A small network was shown many inputs. Here are its activations along a few directions, one row for each input.
In each table, some parts of the input vary, and every possible input appears once, in random order.
Descriptions start from the smaller parts, as in this example, which fits no table here: ring(8) and (point or line(9) or (values(3) and line(4))).
Shared parts are said once, and a part with two or three values counts as separate values.

Other details of the inputs vary at random and push rows far along two fixed directions, the same in every table; ignore that.

A family of inputs:
r1: [-97   8  34 -88 -22   5 -17 -42 -55  11 -10   0  20 -62   8]
r2: [ 14   4 -10  29   1  19  30  30  49 -14  -1  -4  -1 -30  -7]
r3: [  0   1   5 -15   5 -17 -30   3 -18  -1  -7   6  -5   2 -12]
r4: [ 47 -11 -21  44  12   3  24   4  24   4  11  -3  -3  36   8]
r5: [ -24  -44   48  -83   21  -26  -50  -73 -103   58   22   -6  -16   22
   41]
r6: [  0  25 -30  17  -6  10  31  14  41 -15 -13   7  19  -7 -24]
r7: [ 46  -7 -24  35  17   6  32   4  31  11  10  -1  -2  29  -1]
r8: [  1   9  -9  39 -15  25  37  23  44 -17   2  -5   5 -15   5]
r9: [ 78 -17 -45  49  21 -34 -22 -12   3   0   1   1  -2  74  -3]
r10: [ 67  -7 -39  49  13 -27 -13  -6   2  -2   1   3   1  80   0]
r11: [-57   2  52 -38 -21  14 -11   2 -31   2   7  -7 -12 -36  20]
r12: [ 13 -18  21 -26  10 -41 -63 -29 -76  19   8   3 -17  62  16]
r13: [ 60 -18 -23  45  21  -2   9  12  30   3   9  -3 -11  21   0]
r14: [-76  36  23 -35 -29  23   7  32  17 -31 -23   4  13 -87 -25]
r15: [ 21 -37  38 -27  22 -28 -53 -27 -66  34  18  -7 -32  45  24]
r16: [-66  39   4 -22 -28  27  23  26  32 -28 -20   8  20 -75 -27]
r17: [-24   8  14 -11  -5  24  23  16  21  -2   1  -1  -1 -44  -4]
r18: [ -4  29 -37  39 -19  18  42  23  55 -31 -15   4  24 -14 -19]
Description of these inputs: values(2) and (point or ring(8)).
Q: Which other rows does r3 become when the values(2) part takes its other values? List them by row number.
A: r13
Q: List by row number the other rows that have the values(2) part in common with r4.
A: r2, r5, r7, r8, r11, r13, r15, r17

A family of inputs:
r19: [-36   7  23 -35  -7  -2 -15   0 -21   0  -6   3  -1 -24  -7]
r20: [ 49 -27  13   7  23 -29 -41  -7 -38  18  14  -2 -28  62  13]
r21: [ 60 -20 -19   9  25 -45 -46 -26 -44  18   5   6  -9  89   2]
r22: [-35  16   5  16 -21  43  54  28  54 -19   0  -7   7 -65   1]
r23: [ 91  -8 -67 100  16  12  57  17  85 -12   7  -5   6  38   0]
r24: [ 59  -5 -50  46  14 -16   8 -10  23  -3  -2   1  10  48  -6]
r25: [-58   4  41 -33 -16  30  19  10   0   2   4  -8  -4 -64  12]
r26: [ 25 -13  12 -21  19 -37 -53 -14 -55  17   3   6 -16  55  -2]
r27: [-41  38 -14   9 -29  23  28  29  44 -36 -21   6  23 -52 -23]
r28: [-37 -15  57 -59   6  -4 -35 -14 -58  25  11  -4 -20 -10  14]
r29: [  8 -26  27 -29  16 -15 -31 -25 -52  30  17  -3 -19  27  21]
r30: [ 69 -10 -63  80  12  13  54   3  70  -8   4  -5  14  23   3]
r31: [-41  30 -10   5 -25  26  32  24  45 -28 -16   2  20 -60 -18]
r32: [-25  -3  18 -11  -5  19  19  -1   5   5   6  -7  -2 -31  13]
r33: [-62   9  40 -43 -16  24   9  11  -4  -1  -1  -3  -3 -66   3]
r34: [-47   6  36 -63  -9 -21 -49 -18 -67   9  -6   6  -2   2  -2]
r35: [-44  32 -19   5 -28  25  36  13  43 -31 -19   2  29 -58 -17]
r36: [  6 -14  13 -28  12 -25 -41 -25 -51  20   5   3 -10  35   6]
r37: [ 58   0 -42  44  12 -19  -3   6  19  -7  -4   6   5  51 -13]
Q: What do these inputs look like to the network?
A: point or ring(8) or (values(2) and line(5))
Q: Start at r28 and move only the ring(8) part, one step at a time. The first step leads to r33. Which rows follow, in order?
A: r29, r30, r32, r25, r22, r23

A family of inputs:
r38: [-48  15  22 -28 -18  10   0   5  -9  -8  -6   1   5 -33  -4]
r39: [ 85 -46 -17  19  43 -34 -26 -39 -34  41  21  -5 -19  88  22]
r40: [ 12 -13  20 -12   8 -21 -36 -12 -44  13   9   0 -16  41  12]
r41: [10 -5  5  4  8  5  4  5  7  5  5 -2 -9 -1  1]
r42: [ -8  23 -18  48 -19  40  59  45  82 -35  -7  -4  12 -56 -11]
r43: [-40   2  24 -31  -8  16   8  -1  -4   3   1  -3  -1 -46   5]
r44: [-49  14  20 -31 -18  10  -1   1 -11  -4  -5   2   7 -35  -2]
r45: [-20  31 -28  43 -28  32  54  36  74 -40 -15   0  24 -49 -17]
r46: [-33 -12  47 -55   6  -5 -28 -11 -49  22   8  -1 -16 -14  11]
r47: [ 75  -7 -43  14  28 -65 -67 -22 -44   6 -11  17   0 105 -25]
r48: [-42  -7  33 -53  -5  -8 -25 -29 -53  18   3  -2  -1  -7  13]
r49: [106  -7 -79 114  19   9  55  28  94 -17   3  -3   4  42  -8]
r50: [-49  11  15 -31 -17   9   3  -7  -9  -4  -6   0  10 -37   1]
Q: What do these inputs look like to the network?
A: point or (values(2) and line(6))
Q: Which other rows does r48 become when the line(6) part takes its other values? List them by row number.
A: r38, r40, r44, r45, r50
Q: Which other rows does r39 become when the values(2) part takes its other values? List them by row number.
A: r48

A family of inputs:
r51: [-54  21  28 -34 -34  -9 -31  -6 -41  -9  -6   7   7  -5  -1]
r52: [ 90 -26 -25  32  44 -41 -27 -21 -28  30  13   4 -17 113  -2]
r53: [ 85 -50 -43  28  43 -33  -2 -65 -28  51  24  -5   1 106  28]
r54: [ 29   8 -23   1  10 -25 -19  -9 -13   2  -7  10   1  51 -19]
r55: [-72  15  43 -37 -36  29  -3  23 -18 -13   0   4  -6 -49  14]
r56: [ 48   0 -54  39  11 -21   2  -4  21 -15 -12   1  17  31 -14]
r57: [ 16  43 -67  69 -24  19  63  35  93 -45 -24   5  43 -14 -34]
r58: [-71  22  44 -38 -30  31   8  26 -17  -9   0   6   2 -62   5]
r59: [ 35 -13   7   7  24  -6  -5   3  -1  22  14  -5 -21  35  -3]
r60: [ 33 -14 -13   6  22 -23 -16 -12  -6   9   1   0  -6  27  -7]
r61: [ 93 -58 -24  29  47 -24   5 -65 -20  57  34 -10 -14  98  41]
r62: [ 12  29 -97  71 -19  37  98  -4 106 -34 -15   4  56 -33 -13]
r63: [-50 -21  45 -80  -2   8 -11 -45 -69  45  19   3  -3 -24  37]
r64: [-90  42  22 -20 -37  37  43  33  37 -32 -20   1  18 -82 -19]
r65: [-84  38  27 -42 -38  14  -4  11 -20 -24 -16   6  18 -49 -13]
r66: [-57  23   9 -19 -35   0 -17  -2  -7 -26 -17   2  14 -43  -1]
r67: [-51  47 -32   6 -31  32  42  32  75 -46 -35   4  38 -95 -44]
r68: [ 31  13 -49  71   2  35  69  38 114 -30  -9  -8  15 -50 -22]
r69: [-51  10  20 -26 -12   6   3   5   0 -12 -12  -3   6 -50  -7]
r70: [-38  -7  39 -32 -17   4 -29   4 -41   4   7  -1  -9 -34  23]
r71: [-13 -24  43 -69  19 -18 -57 -11 -72  35  11   2 -23  -8   7]
r72: [-44   0  63 -77   0  -3 -37   1 -66  27   7  11 -21 -13   7]
r73: [ 69   0 -53  62  23  -4  22  11  47  -4  -3   6   6  52 -23]
r74: [-31   5  34 -74   5 -30 -59 -22 -75  21  -2  12  -8  24 -16]
r75: [ 35  22 -47  63  -9  27  62  47  78 -23  -5   0  19 -12  -9]
r76: [ 71  -3 -71  66   9 -19   6  -7  38 -23 -10   3  20  49  -9]
r77: [-92  38  34 -26 -41  35  27  26  21 -29 -17   2  19 -73 -10]
r78: [-55   9  30 -71  -6 -16 -46 -17 -52   1 -14   5   1 -30 -12]
r79: [-36  11   1   1 -13  14  11   7  17 -23 -11  -5   8 -42  -3]
r80: [-17 -31  64 -68  24 -23 -55 -28 -75  35  16  -6 -37   4  15]
r81: [-70   7  51 -33 -19  28   4   9  -4 -11   0 -11  -6 -77  12]
r82: [ 38   3 -28  58  -5  -5   9   7  22  -8   2  -7   5  50   5]
r83: [-50  26  -6  26 -39  32  37  26  56 -42 -20  -6  20 -73  -6]
r84: [ 59 -10 -38  37  17  -2  13  10  32  -1   5   4   0   8  -4]
r85: [ 49 -45  16  10  21 -28 -45 -30 -43  23  22 -15 -37  62  33]
r86: [-20 -26  48 -71  24 -33 -70 -30 -85  37   6  -1 -21  14  -2]
r87: [ 57 -29  12 -21  37 -33 -48 -14 -57  45  20  12 -29  75   8]
r88: [ 38 -11 -25  28  10   2  12  11  22  -4   0   2  -2  -1   4]
r89: [ 53 -38  28  -8  35 -36 -39 -24 -60  42  26  -8 -37  86  20]
r90: [-28   8  31  -5 -12  20  14  12   9  -7   5  -7 -10 -19   9]
r91: [-39   5  24 -23 -17  19   1  14  -6 -10  -1  -1   4 -58   9]
r92: [ 69 -14 -42  74  19   7  40  12  69 -13   1 -10   2  14   1]
r93: [ 77  -9 -37  65  25   2  34  12  53   0  10  -4  -9  51  -6]
r94: [ 27 -15  12  27   4  -3  -8  -2  -6   7  16  -8 -23  47  22]
Q: What do these inputs look like to the network?
A: line(4) and (point or (values(2) and line(5)))
Q: Which other rows does r51 become when the values(2) part takes its other values? List them by row number.
A: r66
Q: Start at r67 and move only the line(4) part, one step at a time. The first step leads to r86. Which rows follow, in order?
A: r71, r68
Q: Which other rows does r78 become when the values(2) part takes its other values? List them by row number.
A: r54

A family of inputs:
r95: [ -1  -7  53  -6   0  -5 -11  14 -40  21  24  -2 -39  68  21]
r96: [-34 -20  46 -18   4  28   3  26   8  -4   8  -7 -21 -96  12]
r97: [35 -1 -5 41  0  6 39 11 10 16 12 -2  3 68  7]
r98: [-24 -10  14 -20  -5   7  26 -39 -29  21  10 -14   8   9  37]
r99: [  9  -1 -21 -48  27 -47 -55 -32 -48  12 -19  21  12  26 -32]
r100: [ 84 -14 -60  53   6 -49 -31 -21 -22   2   4   9   7 118   9]
r101: [ -7   8 -27   1   9  39  74   4  67  -1  -5  -7  21 -72 -10]
r102: [-24 -18 100 -91  30 -15 -55  12 -83  50  22   4 -61  18  -1]
r103: [-21  34  -5  12  -6  52  82  60  87  -8 -11   6  14 -70 -39]
r104: [-123   -5   79  -88  -42   23   -2  -45  -59   13    6  -15    6  -87
   47]
r105: [100 -22 -86  16  51 -48 -25 -53 -14  26  -4  15  18  87 -26]
r106: [  8 -22  57  11  -5  -3 -29   9 -43  13  29 -11 -46  41  40]
r107: [ -91    3  115  -90  -11   28  -33   39  -42    9   13   -8  -46 -102
    4]
r108: [ 63 -42 -37  26  40  -5  17 -35  28  28  13 -11  -3   0  15]
r109: [  5 -47  16  -1   0  -8 -39 -48 -42  19  22 -28 -17  20  64]
r110: [ -5 -13  17  36 -23  31  20  14  18 -22  13 -13  -5 -29  45]
r111: [ 84   4 -43  73   4 -66 -62   0 -25 -31 -15   4   0 123 -16]
r112: [ 56 -46 -36  48  29   6  11 -11  47   2  11 -17  -4 -29  14]
r113: [ 19  44 -45  79 -40   7  27  49  70 -65 -23   4  27   8 -18]
r114: [-103   41   28  -34  -38   56   63    4   24   -3    1    0   23  -56
    2]
r115: [ 16   2 -31  -8  -1 -51 -49 -51 -58   4 -10  16  18  85   0]
r116: [-58  45 -46   1 -46  21  38 -22  28 -33 -24   9  56 -35 -17]
r117: [ -27   -1   68  -90   12  -44 -105    3  -98   18   -8   15  -35    5
  -16]
r118: [ 22  35 -80  55  -6  14  45  45  94 -39 -31  14  32 -45 -48]
r119: [ 43  23 -44  39   6 -31 -34  39  33 -45 -31  13   6   9 -59]
r120: [-25  31 -26   3   6  54  85  28  88  -3  -5   6  25 -66 -34]
Q: What do these inputs look like to the network?
A: values(2) and (line(5) or ring(8))
Q: Changing only the values(2) part turns r119 into r111. The same change can be made to r120. Which row results?
A: r114
Q: Which other rows does r112 become when the values(2) part takes its other values? List them by row number.
A: r109
Q: Start at r119 and move only the line(5) part, one step at a time. The first step leads to r117. Which rows follow, in order?
A: r118, r99, r105
Q: Which other rows does r106 become when the values(2) part takes its other values? List them by row number.
A: r107
